These are the activations of a small neural network, seen along a few directions. Each row is one input.
In each table, some parts of the input vary, and every possible input appears once, in random order.
A made-up example of a description, with smaller parts first: line(6) and (point or line(11) or (values(3) and ring(5))).
Shared parts are said once, and a part with two or three values counts as separate values.
(in the rows, 128 means zero)

Other details of the inputs vary at random and push rows far along three fixed directions, the same in every table; ignore that.

Rows:
r1: [137 122  86 136 108 142 158 118 125 131 113]
r2: [140 103 113  69  89 110 147 109  99  99 159]
r3: [159 129 153 184 167 118 131 116 106 155 132]
r4: [134 134 130  72 128 167  88 151 102  88 185]
r5: [135 156 148 134 190 171  73 123 112 118 161]
r6: [123 122  80 129 104 127 146 102 133 156 120]
r7: [118 130 230 164 142  68 126 158 153 129  58]
r8: [146 104 117  85  55  84 182 110 134 128 119]
r9: [131 169 155 182 223 188  74 122  90 134 126]
r10: [122 157 113 230 146 123 137  97 137 178  58]
r11: [122 112 139  69  89 109 116 174 152  95 140]
r12: [ 97 101 147  57  96 116 127 167 150 127 143]
r13: [124 117 124  58 150 164  94 145 105 107 181]
r14: [121 140 177 128 141 130 111 166 157 114 118]
r15: [132 120  97 141 104 144 160 105 140 135 133]
r16: [ 99 124 185 140 159  84 129 157 135 103 127]
r17: [145 151  81 152 176 180  90  95  77 130 144]
r18: [141 139  70 164 136 159 119  81 102 135 144]
r19: [169 149  59 187  85  85 218  73 145 175 103]
r20: [100 128 197 165 150  87 106 173 181 136  76]
r21: [116 111 101  73  88 150 147 130 118 130 161]
r22: [158 123  72 183  92  87 210  57 134 148  81]
r23: [100  90 159  75  58  93 152 191 173 101 119]
r24: [123 102  98  75  98 140 138 121 135 116 174]
r25: [136 155 138 131 185 161  63 126 109 116 157]
r26: [105 127 194 155 160  88 112 183 177 138  57]
r27: [123 143  93 120 136 182 103 108  75 132 166]
Description of these inputs: values(3) or line(4) or (values(4) and ring(5)).
- Change only the ring(5) part in r14. List by row number the other rows that result. => r4, r5, r11, r25

Rows:
r28: [120 104  96  91  60 125 182 139 165 132 124]
r29: [166 145  96 190 149 110 171 101 130 132 118]
r30: [140 139  91 190 137 149 142  97 147 139  88]
r31: [154 145  77 138 138 186 109  94  96 133 151]
r32: [120 103  99  49 102 156 124 141 119 112 159]
r33: [132 134 171 118 165 140  89 133  76 112 166]
r34: [138 144  64 137 147 176 100  88  95 137 147]
r35: [135 149 171 103 167 124  84 125  72 114 163]
r36: [143 111 115  52  88 112 142 120  91 112 179]
r37: [128 130  89 182 145 140 141  98 139 170  93]
r38: [151 135 118 170 113 103 172  90 120 157 104]
r39: [149 130 109 191 129 104 169  72 110 141 101]
r40: [125 140  92 184 134 146 149 101 142 168 111]
r41: [133 138 170 114 161 140  91 135  77 119 167]
r42: [105 130 174 163 109  82 134 179 192 151  46]
r43: [107  97  92  58 107 148 121 142 126 114 176]
r44: [163  96 115  83  75  78 190 116 178 115 148]
r45: [137 143  97 180 134 151 152  98 136 164  90]
r46: [112 136 129  90 119 149  93 156 125 115 160]
r47: [125 131 233 149 169  73 100 177 155 114 111]
r48: [108 145 149 111 169 175  82 146 113 111 161]
r49: [108 143 135 109 167 163  62 145 111 109 153]
r50: [120 145 146 118 161 175  73 148 115  99 160]
r51: [110 135 199 153 157 117  91 186 167 125  65]
r52: [152 139 108 182 133  97 165  67 106 142 100]
r53: [117 152 145 184 184 153  93 130 124 164 106]
r54: [106 103  94  61  99 149 126 143 130 113 185]
r55: [117 144 227 153 162  65 111 159 132 125  80]
r56: [ 93 102 166  90 104 106 138 185 180 115  95]
r57: [132 152  64 145 143 179 108  85 104 129 165]
r58: [132 105  94  95  52 121 174 141 169 120 122]
r59: [113  95 191 102  93  65 153 172 149 109 106]
r60: [137  87 109  87  53  66 194 114 135 112 123]
- What is each input in this table made of? => values(3) or ring(10) or (values(4) and ring(5))
- Change only the ring(5) part in r50. List by row number the other rows that result. => r30, r31, r51, r58
- Change only the values(4) part in r32. List by row number the other rows that result. => r34, r37, r51

Rows:
r61: [136 132  68 168 128 140 162  66 101 164 122]
r62: [117 129 203 154 142  90 128 159 157 110  95]
r63: [142 138  67 172 132 150 158  63  94 167 129]
r64: [109 110 137  72 107 114 118 145 118 115 139]
r65: [135 120  87  82 106 151 121 132 122 104 160]
r66: [110 114 132  78 132 146 102 153 129 113 170]
r67: [133 119  97 133  76 118 184 123 175 143 105]
r68: [137 169 104 204 198 169  97  63  74 155 118]
r69: [122 124 194 142 154 107 125 160 144 101 109]
r70: [129  93 142  76  92 104 159 153 142  86 146]
r71: [121 147 146 213 161 116 142 111 129 173  70]
r72: [128 114 193 134 105  45 162 175 195 131  80]
r73: [111 162 192 174 200 155  73 159 133 138 118]
r74: [138 165 124 249 174 138 141  80 113 185  70]
r75: [151  98 118  55  84 105 155 133 140 108 170]
r76: [141 109 141  82 101  86 147 148 146 114 149]
r77: [130 109 137  74 108 122 131 138 116  87 170]
r78: [123  98 107 123  56  75 190 122 169 139  72]
r79: [122 134 202 135 142  76 116 171 155 119 111]
r80: [136 146 107 100 168 187  66 127  83 100 182]
r81: [106 151 203 147 189 126  63 160 111 123 101]
r82: [131 124 147  81 127 121 110 141 107  92 179]
r83: [120  97 107 131  62  79 203 125 163 157  84]
r84: [135 160 146 203 161 135 112 107 117 153  78]
r85: [138 169 112 183 210 187  67  99  89 130 140]
r86: [126 115 117  64  97 138 122 159 138  99 153]
r87: [113 132 186 157 126  99 129 160 148 148  76]
r88: [103 117 179 132 119  86 126 186 190 119  73]
r89: [131 128  90  82 138 169  93 123 101 102 181]
r90: [149 113 102 145  73  67 199 109 167 139 103]
r91: [128  99 142  72  87 102 150 148 138  89 154]
r92: [151 112 128  61 117 126 126 132 120 105 185]
r93: [120 161 172 123 191 179  51 160 102 110 159]
r94: [160 131 107 135 128 113 150  99 127 134 145]
r95: [142 139  66 173 139 166 146  74 123 156 141]
r96: [ 99 135 193 152 173 118  86 173 160 127 100]
r97: [118 127 122  76 145 152  87 125  77 111 172]
r98: [114 153 191 140 167 141  83 176 145 119 113]
r99: [105 106 140  74 108 113 129 150 118 124 144]
r100: [132 124 106 107  99 134 139 139 148 117 127]
r101: [161 140  34 151 122 169 143  43  75 144 144]
r102: [131 142 182 120 202 162  67 147  81  84 173]
r103: [155 121 122  58 140 149 102 124  92  99 210]
r104: [118 132 158 166 127 101 136 162 181 130  63]
r105: [139 120  56 148 107 138 160  88 142 140 123]
r106: [108 111 158  97  97 110 141 176 175 124 121]
r107: [141 116  86 117  80 129 162 105 116 139 126]
r108: [128 130 110 110 127 160 123 125 126 128 161]
r109: [138 130  69 176 118 144 169  82 146 161 118]
r110: [101 134 191 149 170 115  85 181 158 121  96]
r111: [127 138 151 192 127 108 151 125 144 163  65]
r112: [136 121 125  68 117 128 115 130  97  89 196]
r113: [109 104 126  60 106 117 125 144 111 115 152]
r114: [133 158  99 203 193 172 101  83 112 150 128]
r115: [151 142  79 163 121 148 141  76  99 147 116]
r116: [156 142  41 143 122 185 148  68 104 142 164]
r117: [135 110  92 140  54  97 204 129 195 143  77]
r118: [122 117 142  78 110 125 105 148 112 108 138]
r119: [121 112 126  98  98 123 141 135 117 134 138]
r120: [110  95 128 120  70  74 176 161 204 129  76]
r121: [120 114 147  79  97 124 119 154 116 116 139]
r122: [119 118 106  60 146 172  79 138  95 100 205]
r123: [119  95  96 134  67  91 196 128 194 148  92]
r124: [113 121 121  55 143 159  88 132  66 112 198]
r125: [148 129  50 160 102 135 169  57 110 151 109]
r126: [118 153 173 149 169 152  89 157 136 129 123]
r127: [145 127  35 143 129 176 146  64 105 144 168]
r128: [112 137 191 132 150 115  86 163 126 121  97]
r129: [135 111  85 128  80 118 180 103 126 153 117]
r130: [109 106 137  82 104 126 132 161 155 121 149]
r131: [124 154 172 157 167 141  81 135 105 130 107]
r132: [145 171 159 206 200 126  98 107 107 139 121]
r133: [134 106 127  73  86  96 151 142 130  97 161]
r134: [104 139 176 163 163 108 111 142 131 144  86]
r135: [162 147  34 145 127 186 138  64 100 132 159]
r136: [128 125 131 106 111 136 120 134 107 126 137]
r137: [121 141 128 222 142  96 164  94 150 175  45]
r138: [116 152 191 174 171 129  94 150 116 146  93]
- What is each input in this table made of? => values(3) and (line(6) or (values(2) and ring(10)))
- Changing only the values(3) part turns r123 into r66. The same change can be made to r96. Which row results? => r114
- Change only the values(2) part in r89. List by row number the other rows that result. => r125
- Change only the values(3) part in r70. List by row number the other rows that result. => r69, r102

Rows:
r139: [109 144 149 127 158 150  85 152 119 120 122]
r140: [137 142  68 196 124 144 164  81 141 153  89]
r141: [120 112 207 106 139  68 121 175 153 109 104]
r142: [129 136  70 187 120 137 171  82 142 171  91]
r143: [136  93  80  31  60 140 145 136 134 105 181]
r144: [ 94 136 192 146 167 124  96 178 156 128 105]
r145: [117  73  48 113  22  88 222 113 179 156  91]
r146: [143 147  78 198 129 145 154  75 136 169  84]
r147: [128 154  98 137 185 200  75  93  77 124 171]
r148: [137  89  54 128  37  97 230 109 195 149 104]
r149: [113 113 217 109 128  79 130 182 137 124 103]
r150: [121 126 198 178 102  43 171 157 179 135  47]
r151: [125 141 207 144 167  85 100 162 133 110 108]
r152: [118 143 151 135 165 154  90 152 130 110 135]
r153: [104 121 194 107 122 103 107 191 170 123  95]
r154: [131 130  69 197 117 136 156  88 134 158  78]
r155: [121  89  75  30  68 145 146 133 130  96 184]
r156: [143  96  94  33  61 104 154 123 105  88 193]
r157: [131 153 103 144 188 196  84 102  88 128 182]
r158: [137 166 106 141 182 194  66 106  73 129 161]
r159: [116 123 199 169 115  42 164 158 179 142  65]
r160: [107 121 191 116 127 106 113 198 178 106 103]
r161: [130 126  71 192 121 140 153  79 133 163  85]
r162: [147 155 127 140 181 168  94  86  48 129 182]
r163: [147 158 125 145 181 161  90  84  52 127 186]
r164: [118 144 157 128 161 147  88 152 122 136 138]
r165: [121 100  75  32  61 139 139 141 120 106 167]
r166: [102 124 174 165 119  88 147 177 196 129  53]
r167: [117 112 206 108 141  66 125 180 151 117 110]
r168: [101 145 180 105 175 156  54 165 108 118 137]
r169: [122 140 156 134 167 156  88 145 132 117 141]
r170: [132  90  76  31  61 139 154 141 136 107 196]
r171: [111 125 182 164 118  86 147 176 197 152  64]
r172: [125 137 207 104 182 136  70 154  79 108 151]
r173: [160 143  93 211 122 108 179  53 119 159  94]
r174: [122 142 208 108 176 132  70 152  83 105 153]
r175: [113  88  72  26  63 140 151 139 127 108 188]
r176: [159 155 118 144 200 161  83  86  58 113 174]
r177: [137 153 101 142 187 201  79  95  86 120 177]
r178: [131 142  75 193 125 137 164  82 138 177  87]
r179: [159 140  86 208 135  99 183  59 128 163 101]
r180: [ 95 122 193 107 123 101 110 196 166 134  98]
r181: [118 116 215 109 124  81 126 182 135 112  97]
r182: [134 100  77  33  60 139 140 142 125 103 175]
r183: [126 154 102 130 180 195  73  98  78 128 164]
r184: [154 144  78 202 135 150 157  75 144 157 101]
r185: [155 151  79 203 130 145 155  85 142 157  92]
r186: [156 148  74 204 131 148 158  82 144 152  99]
r187: [144  89  93  27  69 101 154 119 111  92 193]
r188: [131 141 182 127 152 121 102 141  95 111 134]
r189: [141  93  97  32  64 104 153 117 107  93 194]
- Changing only one part turns r174 into r188. The same change can be made to r161. Which row results? => r154
- Changing only one part turns r155 into r166. The same change can be made to r172. Which row results? => r181
- What is each input in this table made of? => values(3) and (point or line(6) or ring(10))
- Start at r165 and move only the ring(10) part, one step at a time. The first step leads to r139. Which rows follow, in order? => r140, r166, r152, r160, r186, r185, r182, r158
- Change only the line(6) part in r149. List by row number the other rows that result. => r159, r162, r163, r167, r179
- Change only the values(3) part in r139. List by row number the other rows that result. => r142, r183
